These are the activations of a small neural network, seen along a few directions. Each row is one input.
In each table, some parts of the input vary, and every possible input appears once, in random order.
Descriptions start from the smaller parts, as in this example, which fits no table here: one of 2 separate values, together with either a single point or one of 9 places around a ring or (one of 6 places along a line, together with one of 8 places around a ring).
Shared parts are said once, and a part with two or three values counts as separate values.
In the rows, zero is written as 128.

Other details of the inputs vary at random and push rows far along two fixed directions, the same in every table; ignore that.

A family of inputs:
R1: [128 152 146 129 243 148 136 101 166 140  68  61 154 147]
R2: [105 143 132 152 188 185 151 109 187 110  65  48 134 131]
R3: [198  61 106  66 200  87 210  84  84 104 154 210 122  54]
R4: [124 145 117 155  58 104  94 142  80 140 186 190 173 163]
R5: [ 32 196 114 192  50 193  26 175 159 166 110  63 159 220]
R6: [100 133 125 136 204 187 140 119 184 122  60  46 121 120]
R7: [132 140 163 105 207 143 136 118 177 139  51  39  98 133]
R8: [ 95 128  99 157  29 138  88 169 105 127 183 175 130 126]
R9: [128 133 111 148  46  86  78 165  66 137 206 222 155 130]
R10: [124 150 141 127 244 150 122 114 161 142  61  63 147 136]
R11: [182  63 113 124 147 104 237  93 117  57 169 196 100  28]
R12: [ 58 210 132 183  91 155  10 170 137 183 112  82 186 234]
R13: [135 141 147 146  25  86  97 159 104 126 174 169 115 142]
R14: [175  44  89  72 162 123 230  85 105  84 152 193  95  34]
R15: [127  98 102  69  15 103 104 137  59 170 192 195 111 160]
R16: [200  82 157  95 168  77 220  91 129  86 135 155  83  59]
R17: [129 135 140 134  23  99 104 143  97 138 173 159 124 164]
R18: [133 149 170 115 203 138 122 132 188 133  51  38  96 124]
Each input here is: one of 3 separate values, together with either a single point or one of 5 places around a ring.
Q: The inputs of R3 and R14 match in every part but the choice among 3 separate values. If R9 is changed in the same way as R3 into R14, which row does it become?
A: R8
Q: Change only the place on the ring of 5 in R16. List by row number the other rows that result.
A: R7, R13, R17, R18
Q: Change only the choice among 3 separate values in R5. List by row number the other rows that result.
A: R12, R13

A family of inputs:
R19: [130 133 138 160 161 137 152 122 157 100 113 107 128 105]
R20: [115 111  99 100  73 134 112 134  95 147 156 163 126 142]
R21: [129 134 119 125  89 110  99 138  95 143 156 168 151 150]
R22: [113 143 118 162  73 132 106 148 123 115 150 149 142 134]
R23: [124 142 137 141  58 109 102 145 112 135 156 147 130 154]
R24: [105 164 147 161 209 175 128 120 200 117  47  31 139 140]
R25: [102 160 142 151 208 177 118 129 198 122  45  35 134 134]
R26: [198  54 124  81 211 101 244  80 124  77 135 167  86  26]
R27: [126 131 116 119  91 111  96 142  94 147 156 169 145 146]
R28: [116 133 116 124  92 117  89 143  93 157 161 160 143 154]
R29: [119 137 122 134  91 114  99 136  94 151 162 158 150 161]
R30: [200  82 127 111 136  63 197 104  85  85 181 224 124  57]
R31: [116 137 134 140  64 113  98 149 109 143 165 145 122 150]
R32: [140 134 149 122 161 124 134 127 155 121  93  95 110 117]
R33: [ 80 164 129 169 128 168  88 146 159 141 108  76 141 162]
R34: [114 113 105 113  73 131 122 126  94 146 165 159 129 149]
R35: [124 131 132 132  68 108 103 150 108 138 160 151 117 137]
R36: [200  52 122  74 213 101 243  81 124  77 128 168  83  18]
R37: [122 132 130 151 153 142 136 134 153 110 112 109 124 105]
R38: [122 130 119 128  94 112 102 138  90 151 170 167 142 148]
R39: [119 162 162 128 200 156 118 123 189 134  42  30 124 150]
R40: [ 88 146 116 115 123 171  96 125 139 166  97  80 141 186]
R41: [144 131 154 133 152 116 147 120 147 116 111 104 114 119]
R42: [128 115 118  99 153 147 143 112 135 132 102 110 124 128]
Q: What is each input in this table made of?
A: one of 4 places along a line, together with one of 6 places around a ring
Q: A walk changes only the place on the line of 4. It starts at R40 and steps to R30. List the rest of the walk in order.
A: R23, R24

A family of inputs:
R43: [154  64  95  82 173 141 205  95 125  96 127 154  97  52]
R44: [ 82 145 111 100  74 153  72 133  98 199 144 113 144 219]
R45: [187  95 152 105 156  84 193 108 135  91 125 147  92  67]
R46: [130 151 145 176 178 125 129 137 162 102 110 110 137 100]
R47: [185 113 145 146 184  88 188 111 141  68 130 164 129  56]
R48: [114 142 142  80 177 145 102 117 145 180  69  57 117 181]
R49: [100 162 148 152 151 166 119 123 181 130  76  44 132 167]
R50: [192 105 156 114 179  80 182 113 129  89 122 155 111  59]
R51: [140 129 126  93 206 122 126 109 125 155 103 118 145 140]
R52: [182 108 139 127 189  88 183 107 130  88 132 167 129  64]
R53: [ 81 115  90  73 179 200 115 110 145 175  74  62 125 164]
R54: [109 136 123 138  50 131 107 136 108 145 163 144 136 166]
R55: [121 143 129 120  81 107  73 153  93 161 155 155 138 160]
R56: [ 92 166 139 181 172 169 108 137 176 121  83  57 147 148]
R57: [125 132 124  92  87 104  75 143  78 178 158 163 139 172]
R58: [138 135 134 119 195 121 129 115 137 133 106 118 143 126]
R59: [114 176 163 153 165 145  89 142 175 132  67  54 138 157]
R60: [119 137 147 164 153 144 147 126 168 104 110  88 113 113]
R61: [132 125 126 120 184 139 145 105 134 129 104 107 140 128]
R62: [113 134 128 111  53 111  86 146  97 162 156 146 122 170]
R63: [102 144 121 103 196 166 110 109 137 175  75  66 153 182]
R64: [ 86 123  88 142  36 165 107 150 117 126 159 151 129 142]
R65: [153 125 139 166  60  77 120 163  96  96 193 202 120  82]
R66: [ 86 114  82 122  45 164 106 144 107 143 159 153 131 145]
R67: [130 123 136 109 166 142 150 105 143 136 106  94 119 134]
R68: [152 105 112 140  67  95 148 126  79 105 194 213 143 107]
R69: [ 74 125  87 161  39 170  96 164 121 127 166 148 123 130]
R70: [161 115 137 139  39  78 143 141 100  97 182 194 105 102]
R71: [178 106 156 142 149  89 189 126 148  72 134 145  84  48]
R72: [107 150 119 170  58 130 100 145 111 124 159 151 158 159]
Q: The inputs of R56 and R72 match in every part but one. If R71 is changed in the same way as R56 into R72, which row does it become?
A: R70
Q: What is each input in this table made of?
A: one of 5 places along a line, together with either a single point or one of 5 places around a ring

A family of inputs:
R73: [131 136 139 158  59  88  92 158  79 138 204 186 129 135]
R74: [170  89 123  86 175 123 193 107 155  84  89 131  88  53]
R75: [145  97 112 139 210 146 208  86 153  84 123 134 136  70]
R76: [176 125 139 147 210  98 179 111 157  72 103 146 135  60]
R77: [141 112 113  98  60  96  96 147  58 155 184 198 135 134]
R78: [121 119  80 120  61 112  94 149  79 135 179 217 153 128]
R79: [174  93 116  96 206 127 181 108 135  88  93 141 117  52]
R80: [159  80 129  88 188 119 191 110 146 101 102 122  70  50]
R81: [155 112 150 153 170 125 193 118 179  63 110 112  90  45]
R82: [111 106 108 132  24 117 132 131  89 137 193 172 112 148]
R83: [ 93 170 132 129 148 177  88 115 146 161  69  53 173 214]
R84: [127 109  92 112  34 118 106 153  84 126 170 197 126 122]
R85: [187  93 135  74 191 111 184 107 138  93  87 137 107  67]
R86: [157  86 113  99 229 114 176 109 132 111 113 145 110  54]
R87: [169  96 142 113 218 117 205  84 127 108 129 122 109  89]
R88: [117 120 107 136  70 104 118 124  72 156 215 197 145 164]
R89: [122 125 129 160  38  94 101 163  92 124 187 177 119 120]
R90: [193 114 179 117 185  79 192 107 160  88 103 115  88  68]
R91: [194 120 172 126 211  84 177 109 138  93 106 127 118  68]
R92: [106 109  84 134  49 143  98 159  81 128 190 197 136 108]
R93: [166 106 159 135 183  99 190 116 165  80 106 110  79  54]
R94: [ 76 164 123 135 115 188 102 120 174 152  70  41 139 203]
R95: [ 79 166 121 141 128 190  97 124 163 151  70  45 154 201]
R96: [176 110 173 127 189  89 190 111 163  91 119 113  74  67]
R97: [ 69 180 141 184 129 187  75 161 185 136  82  40 140 164]
R98: [132 126 104 127  55 104 118 119  75 135 186 208 171 166]
R99: [137 108 119  87  29  93 106 145  80 153 181 187 107 138]
R100: [182  97 152  99 194 109 210  82 134 104 108 119 110  95]
R101: [ 90 168 140 118 118 172 102 112 166 158  67  43 144 213]
R102: [185  90 145  73 201 104 181 106 132 114  98 128  96  70]
R103: [ 95 193 159 155 170 137  57 144 160 174  80  60 164 200]
R104: [128 138 131 159  71  77  95 154  85 142 213 202 138 137]
R105: [103 115  92 159  43 148 122 137  86 119 198 181 154 133]
R106: [ 87 165 151 117 127 166  96 115 161 181  77  33 132 220]
R107: [ 70 153 116 123 164 183  60 150 142 181  76  53 137 174]
R108: [167 103 115 122 212 123 206  80 145  86 107 143 143  84]
R109: [143 146 125 149  58  77  95 147  89 122 183 211 165 141]
R110: [ 70 183 136 188 143 188  68 159 173 138  87  48 156 163]
R111: [120 113 101 110  79  98  92 149  72 162 203 207 131 136]
R112: [122 111 108 108  64 108  91 153  62 159 198 194 121 133]
R113: [ 74 156 136 101 142 169  70 143 163 189  85  40 102 189]
R114: [ 86 187 143 167 128 167  68 156 177 140  63  46 147 181]
R115: [149  91 106 117 217 140 183 109 149  92 115 151 119  43]
R116: [179 111 171 132 201  91 186 115 152  92 122 118  88  65]
R117: [ 64 161 115 149 170 178  87 121 150 178  92  57 160 204]
R118: [183  96 134  81 231  94 178 100 129 117 108 148 120  69]
R119: [136 123 123 124  55 104 119 123  63 148 191 187 149 160]
R120: [159  91 129 122 209 128 203  89 129  97 114 119 116  76]
R121: [ 61 154 109 135 138 207  75 153 171 158  75  50 131 163]
R122: [ 57 154 113 129 125 206  78 150 182 158  75  45 117 165]
R123: [138 111 110  87  21 101 107 143  88 133 167 194 118 135]
R124: [103 191 154 153 150 153  61 146 161 148  63  54 166 191]
R125: [102 108  97 147  16 141 139 132 107 115 194 173 124 132]
R126: [147 136 148 142  40  76 104 155  88 132 184 183 127 135]
R127: [183 100 124  81 222 103 178  98 135 100  96 154 133  70]
R128: [124 121  96 141  43 127 122 130  78 122 183 190 158 147]
R129: [125 111 120 128  45 107 131 127  77 146 208 180 119 153]
R130: [145 138 140 138  16  80 108 149 102 113 174 187 127 138]
R131: [ 77 180 147 171 155 163  60 157 156 159  82  44 145 175]
R132: [ 73 183 139 174 168 154  60 152 164 164  87  59 153 181]
R133: [140 117 103  98  50 106  94 147  66 139 172 205 148 135]
R134: [113 107 106 139  38 121 127 135  80 138 193 175 125 147]
R135: [196 117 166 123 189  91 188 111 156  70  91 128 114  66]
R136: [ 68 151 120 117 149 182  65 151 154 180  72  44 121 175]
R137: [ 85 185 147 160 115 163  74 150 187 139  64  43 132 181]
R138: [133 123 114 126  66  94 120 119  69 153 198 202 159 165]
R139: [132 142 120 165  42 102  96 160  89 109 178 194 151 124]
R140: [155 120 136 164 208 120 181 115 164  72 121 139 129  48]
R141: [ 75 156 133 107 152 174  65 148 152 191  84  44 117 190]
R142: [ 93 166 136 124 132 175  96 117 158 158  66  46 157 213]
R143: [147  93 125 135 181 153 214  94 155  77 115 115 112  66]
R144: [166  91 150 103 189 113 218  81 149 104 124 111  81  92]
Q: The inputs of R75 and R125 match in every part but one. If R86 is changed in the same way as R75 into R125, which row does it become?
A: R80
Q: What is each input in this table made of?
A: one of 3 separate values, together with one of 4 places along a line, together with either a single point or one of 5 places around a ring
Q: Change only the choice among 3 separate values in R133. List by row number the other rows that result.
A: R83, R124
Q: Change only the place on the ring of 5 in R129. List by row number the other rows that result.
A: R95, R100, R134, R142
Q: Change only the choice among 3 separate values in R98. List by row number the other rows that result.
A: R109, R127
Q: List by row number the other rows that have the place on the line of 4 and the choice among 3 separate values in common with R144.
A: R82, R94, R101, R106, R125
